A small network was trained on made-up records. Each row is its average activation on records with the value named, seen along a few directions.
Related values have similar rows: they may be neighbours, one step apart, or belong to one group.
In the rows, zero is written as 500.
Strong random noise was added to every row along 3 fixed directions; ignore it. To show where, here is one row again and again, with new noise each time:
| 331 | 443 | 515 | 686 | 450 | 482 | 386 | 501 | 564 | 470 | 463 | 450 | 482 | 442 | 589 |
| 320 | 441 | 607 | 778 | 452 | 455 | 403 | 517 | 527 | 514 | 443 | 340 | 523 | 494 | 584 |
| 320 | 601 | 138 | 333 | 332 | 292 | 420 | 321 | 509 | 378 | 367 | 596 | 239 | 339 | 585 |
| 637 | 560 | 325 | 254 | 621 | 364 | 518 | 311 | 304 | 452 | 486 | 375 | 436 | 303 | 452 |
| 382 | 407 | 471 | 610 | 503 | 573 | 363 | 515 | 614 | 429 | 528 | 568 | 493 | 379 | 583 |


Field U:
u6: | 565 | 610 | 601 | 519 | 504 | 329 | 413 | 413 | 281 | 588 | 361 | 474 | 383 | 392 | 337 |
u4: | 156 | 406 | 542 | 901 | 414 | 562 | 368 | 651 | 797 | 585 | 312 | 476 | 555 | 697 | 538 |
u9: | 658 | 511 | 489 | 481 | 426 | 672 | 556 | 642 | 706 | 435 | 711 | 779 | 568 | 545 | 480 |
u12: | 589 | 602 | 627 | 378 | 467 | 417 | 717 | 447 | 540 | 531 | 462 | 370 | 444 | 634 | 483 |
u2: | 354 | 611 | 543 | 554 | 467 | 547 | 528 | 502 | 511 | 632 | 311 | 556 | 328 | 619 | 531 |
u5: | 409 | 608 | 532 | 660 | 362 | 411 | 479 | 465 | 472 | 757 | 503 | 501 | 524 | 649 | 597 |
u7: | 479 | 675 | 617 | 607 | 329 | 253 | 546 | 514 | 529 | 466 | 436 | 384 | 318 | 642 | 436 |
u11: | 573 | 421 | 459 | 445 | 413 | 388 | 685 | 513 | 300 | 497 | 511 | 457 | 661 | 645 | 485 |
u10: | 404 | 520 | 595 | 599 | 366 | 444 | 478 | 575 | 535 | 323 | 472 | 478 | 466 | 680 | 577 |
u8: | 263 | 452 | 482 | 649 | 403 | 557 | 504 | 573 | 482 | 604 | 556 | 573 | 626 | 543 | 515 |
u3: | 639 | 497 | 624 | 571 | 689 | 447 | 522 | 435 | 293 | 550 | 517 | 170 | 613 | 438 | 491 |
u1: | 518 | 462 | 268 |  90 | 431 | 554 | 605 | 515 | 555 | 428 | 405 | 561 | 408 | 540 | 508 |
A value of U combines one of 4 hidden first parts with one of 3 second parts; all combinations occur once.
Changing only the second part turns u7 into u9. u6 has the same second part as u7; what does that change turn u6 into?
Answer: u5
Changing only the second part turns u10 into u11. u3 has the same second part as u10; what does that change turn u3 into?
Answer: u8

Field P:
p1: | 607 | 564 | 559 | 426 | 464 | 706 | 542 | 492 | 611 | 355 | 487 | 771 | 447 | 551 | 368 |
p2: | 445 | 316 | 636 | 622 | 605 | 681 | 537 | 701 | 604 | 560 | 601 | 630 | 711 | 658 | 544 |
p4: | 638 | 301 | 500 | 483 | 828 | 784 | 221 | 588 | 582 | 372 | 707 | 553 | 623 | 237 | 410 |
p6: | 474 | 375 | 674 | 708 | 461 | 539 | 655 | 659 | 517 | 674 | 490 | 230 | 749 | 677 | 532 |
p12: | 922 | 374 | 567 | 203 | 923 | 613 | 449 | 367 | 246 | 501 | 752 | 304 | 717 |  77 | 393 |
p8: |  57 | 678 | 497 | 831 | 302 | 168 | 433 | 323 | 427 | 534 | 271 | 245 | 290 | 468 | 685 |
p10: | 659 | 551 | 473 | 156 | 466 | 563 | 562 | 496 | 621 | 355 | 656 | 807 | 347 | 489 | 553 |
p3: | 518 | 559 | 216 | 208 | 400 | 455 | 456 | 463 | 651 | 185 | 651 | 910 | 273 | 428 | 428 |
p7: | 533 | 633 | 509 | 464 | 288 | 362 | 511 | 557 | 546 | 455 | 405 | 532 | 258 | 503 | 470 |
p9: | 776 | 414 | 649 | 416 | 694 | 811 | 579 | 589 | 398 | 713 | 631 | 418 | 708 | 549 | 496 |
p11: | 547 | 342 | 787 | 823 | 695 | 764 | 542 | 741 | 616 | 688 | 617 | 487 | 907 | 714 | 436 |
p5: | 551 | 422 | 422 | 589 | 712 | 433 | 457 | 329 | 284 | 586 | 396 | 320 | 609 | 369 | 487 |
The values of P form 3 separate groups.
Which other values are in the same group as p6? Give them in the order they are listed.
Answer: p2, p9, p11
Which other values are in the same group as p4? Give them in the order they are listed.
Answer: p12, p8, p5

Field B:
b6: | 539 | 559 | 155 | 145 | 537 | 531 | 550 | 400 | 508 | 518 | 471 | 724 | 409 | 414 | 450 |
b9: | 532 | 519 | 343 | 291 | 474 | 583 | 556 | 509 | 565 | 472 | 552 | 754 | 450 | 500 | 481 |
b3: | 508 | 480 | 609 | 585 | 513 | 486 | 434 | 516 | 539 | 429 | 488 | 477 | 440 | 439 | 494 |
b7: | 546 | 582 | 341 | 248 | 377 | 460 | 605 | 485 | 515 | 389 | 494 | 666 | 361 | 549 | 488 |
b1: | 620 | 429 | 471 | 457 | 655 | 576 | 384 | 477 | 480 | 432 | 627 | 603 | 565 | 305 | 462 |
b2: | 623 | 565 | 494 | 415 | 545 | 447 | 551 | 434 | 414 | 569 | 528 | 448 | 499 | 466 | 468 |
b4: | 435 | 419 | 619 | 660 | 592 | 623 | 436 | 535 | 491 | 585 | 518 | 415 | 632 | 509 | 552 |
b5: | 576 | 423 | 495 | 469 | 653 | 477 | 491 | 446 | 348 | 511 | 519 | 328 | 631 | 411 | 467 |
b8: | 525 | 530 | 714 | 674 | 444 | 451 | 550 | 572 | 536 | 481 | 494 | 309 | 511 | 627 | 503 |
The values of B form a 3 by 3 grid.
Which values are neighbours of b8? Give them in the order they are listed.
Answer: b3, b7, b2
Which values are neighbours of b6? Give them in the order they are listed.
Answer: b9, b4
A value of B combines one of 3 hidden first parts with one of 3 second parts; all combinations occur once.
Changing only the second part turns b2 into b1. b4 has the same second part as b2; what does that change turn b4 into?
Answer: b5

Field D:
d4: | 426 | 477 | 375 | 465 | 452 | 434 | 542 | 454 | 568 | 564 | 528 | 535 | 523 | 464 | 556 |
d8: | 431 | 429 | 559 | 513 | 347 | 617 | 528 | 651 | 767 | 379 | 529 | 736 | 410 | 594 | 562 |
d7: | 337 | 532 | 360 | 530 | 418 | 378 | 402 | 410 | 400 | 447 | 420 | 478 | 447 | 444 | 563 |
d3: | 852 | 722 | 614 | 301 | 520 | 307 | 759 | 416 | 273 | 494 | 533 | 196 | 455 | 614 | 387 |
d10: | 429 | 489 | 607 | 625 | 595 | 388 | 478 | 454 | 282 | 584 | 328 | 126 | 567 | 545 | 445 |
d1: | 524 | 415 | 292 | 315 | 616 | 808 | 425 | 547 | 726 | 457 | 651 | 854 | 556 | 397 | 532 |
d6: | 659 | 443 | 638 | 552 | 552 | 561 | 634 | 629 | 483 | 602 | 560 | 447 | 664 | 642 | 381 |
d9: | 305 | 458 | 482 | 698 | 366 | 432 | 260 | 496 | 570 | 408 | 404 | 560 | 386 | 398 | 604 |
d5: | 423 | 544 | 487 | 472 | 427 | 568 | 561 | 513 | 545 | 606 | 468 | 634 | 472 | 625 | 547 |
d2: | 444 | 552 | 414 | 501 | 530 | 416 | 371 | 394 | 472 | 406 | 490 | 563 | 366 | 280 | 488 |
The values of D form a line.
Going along D from d3 by way of its neighbour d8, in what order are d4, d7, d1, d6 met?
Answer: d6, d1, d4, d7
Which values are neighbours of d2? Give them in the order they are listed.
Answer: d9

Field F:
f7: | 476 | 702 | 615 | 520 | 302 | 147 | 696 | 404 | 289 | 599 | 258 | 112 | 383 | 773 | 502 |
f4: | 354 | 511 | 137 | 378 | 549 | 430 | 348 | 363 | 448 | 486 | 379 | 665 | 363 | 246 | 463 |
f9: | 733 | 417 | 611 | 417 | 734 | 699 | 625 | 504 | 376 | 582 | 650 | 457 | 746 | 512 | 428 |
f1: | 382 | 322 | 750 | 763 | 451 | 834 | 388 | 814 | 963 | 405 | 637 | 777 | 531 | 599 | 567 |
f2: | 554 | 376 | 691 | 613 | 649 | 744 | 530 | 667 | 577 | 593 | 660 | 506 | 753 | 617 | 445 |
f10: | 538 | 356 | 685 | 700 | 665 | 605 | 335 | 513 | 476 | 406 | 604 | 338 | 650 | 323 | 595 |
f11: | 502 | 441 | 786 | 694 | 506 | 552 | 548 | 632 | 517 | 518 | 556 | 407 | 685 | 742 | 525 |
f3: | 630 | 498 | 775 | 721 | 540 | 668 | 407 | 628 | 673 | 486 | 675 | 601 | 489 | 423 | 494 |
f8: | 514 | 516 | 542 | 480 | 426 | 476 | 601 | 547 | 533 | 484 | 494 | 533 | 462 | 620 | 496 |
f5: |  71 | 448 | 459 | 862 | 258 | 313 | 271 | 503 | 565 | 396 | 351 | 410 | 402 | 448 | 647 |
f12: | 799 | 702 | 355 | 140 | 527 | 203 | 808 | 315 |  95 | 619 | 368 | 144 | 466 | 559 | 336 |
f6: | 700 | 567 | 451 | 299 | 748 | 382 | 596 | 288 | 147 | 764 | 437 | 216 | 602 | 422 | 359 |
The values of F form a line.
Going along F from f10 by way of its neighbour f5, in what order are f7, f1, f11, f8 met?
Answer: f11, f8, f7, f1
Which values are neighbours of f2? Give them in the order they are listed.
Answer: f9, f12
